Each row below holds a small network's activations on one input, seen along a few directions.
In each table, some parts of the input vary, and every possible input appears once, in random order.
A made-up example of a description, with smaller parts first: ring(8) and (point or ring(11) or (values(2) and line(6))).
Shared parts are said once, and a part with two or three values counts as separate values.

Table:
row 1: [ 16  -6  11  -8 -17  32  -5 -24  19  16 -30 -21  10 -83]
row 2: [-20 -17 -47   5  12  -2  14 -53 -29  15  24  -4 -23   7]
row 3: [ 28  38  42  11  23  -2  -6  26  10 -42 -18   1 -19 -35]
row 4: [ -4   6  15 -29 -42  21   7  69   4   0  -2   6  43 -23]
row 5: [-27  13 -14   9 -62   0  -9 -26 -38  -1  -4 -32  28 -41]
row 6: [  4 -30 -28   5  38 -12   4 -53   0  25   9  13 -23 -24]
row 7: [ 25 -15  13 -13  57  -4   2   6  37  23 -20  31  -3  34]
row 8: [ 22  15  28  31   3  -5 -21 -19  12 -48 -11 -23 -25 -38]
row 9: [ -5   6  28  -8 -53   1 -31 -13  21 -24 -12 -36  32  -2]
row 10: [-44 -21 -41   9  -8 -10  13 -49 -18  34   8   4  14  20]
row 11: [-38 -13 -14  19  -4 -24  -4 -38   1  10  14  -7  -5  67]
row 12: [ 36  27  57 -12   9  20  -6  33  32  -7 -32  -7   4 -26]
row 13: [-23 -10 -22  16  25 -15   6 -40  -6 -15  12  -9 -37  50]
row 14: [  9  32  38 -25 -39   3 -17  30  18 -22  -9 -11  39   5]
row 15: [-10  46  24   2 -35 -17  -3  29 -18 -32 -10 -14  30  13]
row 16: [-20  19  12  22 -54 -14 -18 -13 -17 -34 -18 -36  17   8]
row 17: [ 21 -32  -6 -22  42  11  16  44  18  55   6  33  -7  10]
row 18: [  1 -46 -17 -13  35   5   7 -47  22  46 -14  18   7 -22]
row 19: [-15  -2  -3 -20 -62  21 -13 -24   2   8 -20 -22  37 -54]
row 20: [ -2  12 -19   3  38 -17   5  -3 -16 -11  21  12 -28  57]
row 21: [ 13  11  -2  18  -9  13  -1 -33  -4 -18  -7 -16 -15 -85]
row 22: [ -2  -9  -3 -19  12  -8  -5   2  27  16 -10  33  21  65]
row 23: [ -6  20  12  25 -20  -2 -21 -20 -34 -58   0 -35 -16 -10]
row 24: [ -7 -25 -22 -28  -1   8   7  42   8  48  17  34  17  39]
row 25: [-13  23  -2   2 -50   1  21  64 -31 -14  20  -4  29  -9]
row 26: [ 12 -22  -2  15  44 -25 -11 -39  19   1   5   3 -45  22]
row 27: [-15  11 -13   5   7 -25  -2   2  -7  17  14  16   2  74]
row 28: [ 31  -1  47   6  -8  13 -32 -12  30  -9 -24 -34   2 -35]
row 29: [-26  20 -16  10 -22  11   5 -32 -39 -33  10 -34   1 -55]
row 30: [ 10  44  20   9  -6  -2  -6  19 -38 -59   5 -11  -7  -4]
row 31: [ 10 -35   9  -3  40  -6  -7 -33  43  24 -17   5 -15  27]
row 32: [  0  30  -3   1 -21  21  30  57 -39 -33  18  -1 -15 -26]
row 33: [ 30   3  34 -16  -3  37  20  69  17  15 -12   5   4 -49]
row 34: [ 29  -3  -1   6  61 -26  -3  -1  13  -2   4  28 -31  29]
row 35: [-25 -42 -26 -17  -8   1  -8 -51   4  44   7  16  33   7]
row 36: [ 30  17  15  10   4  20  23  61  -5 -22   0  14 -22 -55]
row 37: [ 20 -17 -27   1  49  -4  28  38   5  18  10  38 -33   6]
row 38: [-21  -7 -36   0  -3  -7  18  40 -19  39  29  23   3  48]
row 39: [-20 -34   2  -4   3 -15 -24 -38  26  16   2   6  21  54]
row 40: [ -6  -4 -42  -2  26   1  26  34 -27  12  36  20 -25  33]
Question: Describe the family of inputs behind these rows.
Answer: values(2) and line(4) and ring(5)
Question: The inputs of row 20 and row 13 match in every part but the line(4) part. If row 12 is changed in the same way as row 20 into row 13, which row does it become?
Answer: row 28
Question: Which other rows does row 11 become when the values(2) part takes its other values? List them by row number.
Answer: row 16
Question: Which other rows does row 2 become when the ring(5) part takes its other values? List them by row number.
Answer: row 6, row 10, row 18, row 35

Table:
row 41: [ 24  26  30   1  -9   3  -4  27   6 -22 -12  -7  -5 -35]
row 42: [  2   7  -9 -13  30  -2  21  38  -2  11  10  28  -3  31]
row 43: [  0  39  34   9 -70  13 -21  -1 -21 -34 -22 -47  26 -77]
row 44: [ 20  15  27   5   3  12  -4  20   0 -18 -10 -10   3 -45]
row 45: [  6  -4  -1 -12  17   1  13  40   5  20   9  23   4  34]
row 46: [  6  34  31   7 -70  21 -19   1 -23 -38 -13 -50  17 -77]
row 47: [-21 -58 -56   3  53 -27  11 -55  20  46  24  38 -28  80]
row 48: [ -1  -7 -12 -10  31   1  21  40   1  13  12  28  -5  26]
row 49: [ 18   7  33   5  -8  12  -9  17  10 -23 -14 -13   9 -35]
row 50: [ -3  40  29   7 -68  16 -19   1 -24 -44 -19 -50  16 -74]
row 51: [-24 -55 -50   1  43 -25   4 -66  19  47  18  31 -12  86]
row 52: [-28 -46 -55  -3  49 -26   7 -62  11  42  17  28 -23  87]
Question: Describe the family of inputs behind these rows.
Answer: values(3) and line(4)
Question: The inputs of row 50 and row 52 match in every part but the line(4) part. If row 46 is changed in the same way as row 50 into row 52, which row does it become?
Answer: row 47
Question: Which other rows does row 45 become when the values(3) part takes its other values? List them by row number.
Answer: row 42, row 48

Table:
row 53: [-30   0 -16   6 -49  -1  -9 -25 -22 -14   9 -24  11   9]
row 54: [ -1  32   2   9  13 -15  12  38 -19 -21   7   7 -21  27]
row 55: [ 37  32  58 -10 -19  23  -6  80   9 -15 -20 -11  16 -62]
row 56: [-10 -18 -19  -8   4  -3  22  33   3  35  15  26   9  39]
row 57: [ 26  13  44   0 -50  28 -25   6   5 -27 -19 -42  12 -91]
row 58: [-13  10 -11  -2 -17   0  18  47 -19  -4  20  12  10  33]
row 59: [  0 -10  -8  12  25  -3  -6 -62   5 -16  -7  -8 -17 -12]
row 60: [-21  24 -14  23 -19 -10   0 -40 -33 -33   1 -25 -15  -6]
row 61: [ 22  -1   7  -4  57  -5   7  16  18  -4   0  25 -23  22]
row 62: [-33 -21 -30  -3 -27  -1   0 -44  -8  24   2  -6  23  13]
row 63: [ 20 -26  -4 -19  55  -5   6  14  32  39   4  41  -5  27]
row 64: [  3 -36  -7  -4  26  -8 -19 -63  29  36 -11   4  -1   2]
Question: Describe the family of inputs behind these rows.
Answer: values(2) and (point or ring(5))
Question: The inputs of row 59 and row 61 match in every part but the values(2) part. If row 62 is changed in the same way as row 59 into row 61, which row does it become?
Answer: row 56
Question: Which other rows does row 53 become when the values(2) part takes its other values? List them by row number.
Answer: row 58

Table:
row 65: [  6 -17  -5   1  27  -4  -7 -37  13   9  -3   3 -12   7]
row 66: [-21  12 -13  -4 -22  -2  14  29 -20  -1  11   6  15  31]
row 67: [-12  11 -11  -4 -18  -2  12  31 -16   1  14   7   6  26]
row 68: [ 9  7  7 -2 14 -3  8 31  5 -5  2 12 -7 10]
row 69: [ -8   6  -6  -1  -6   1  12  31 -12  -4  12   6   2  19]
row 70: [ 26  -7  18 -11  30   5   2  36  24  16  -5  20  -2  -4]
row 71: [-20 -14 -21   6  -5  -6  -2 -34  -7   3   7  -5  -2  16]
row 72: [17  3 10 -8 25  3  7 30  9  1  2 15 -7  8]
row 73: [ 1 11  0  1  7 -2 11 31 -9 -2  7  9 -5 13]
row 74: [ 22  50  53   0 -61  25 -19  43 -15 -53 -20 -38  25 -91]
row 75: [ 20  -3   9 -11  27   5   9  31  15  10  -1  19  -5  -6]
row 76: [  9 -23  -7  -1  29  -2  -4 -35  20  19  -4   8  -9  -6]
row 77: [  6  31  39  12 -66  21 -26 -20 -13 -45 -29 -58  18 -92]
row 78: [-10  -9 -15   9   9 -10  -2 -35  -4   6   2  -3 -10  11]
row 79: [-24  -8 -25   4 -17 -10  -1 -33 -12   9   9  -5   1  24]
row 80: [ -2 -14  -8   7  15  -9  -5 -35   9   4  -2   1 -13   9]
row 81: [ 15 -29   3  -1  32  -2  -9 -30  28  25  -7   8  -7  -3]
row 82: [-33  -6 -27   3 -20  -9   0 -35 -15   7   6  -5  10  28]
Question: The inputs of row 78 and row 73 match in every part but one. If row 81 is changed in the same way as row 78 into row 73, which row does it become?
Answer: row 70
Question: Describe the family of inputs behind these rows.
Answer: values(2) and (point or line(8))
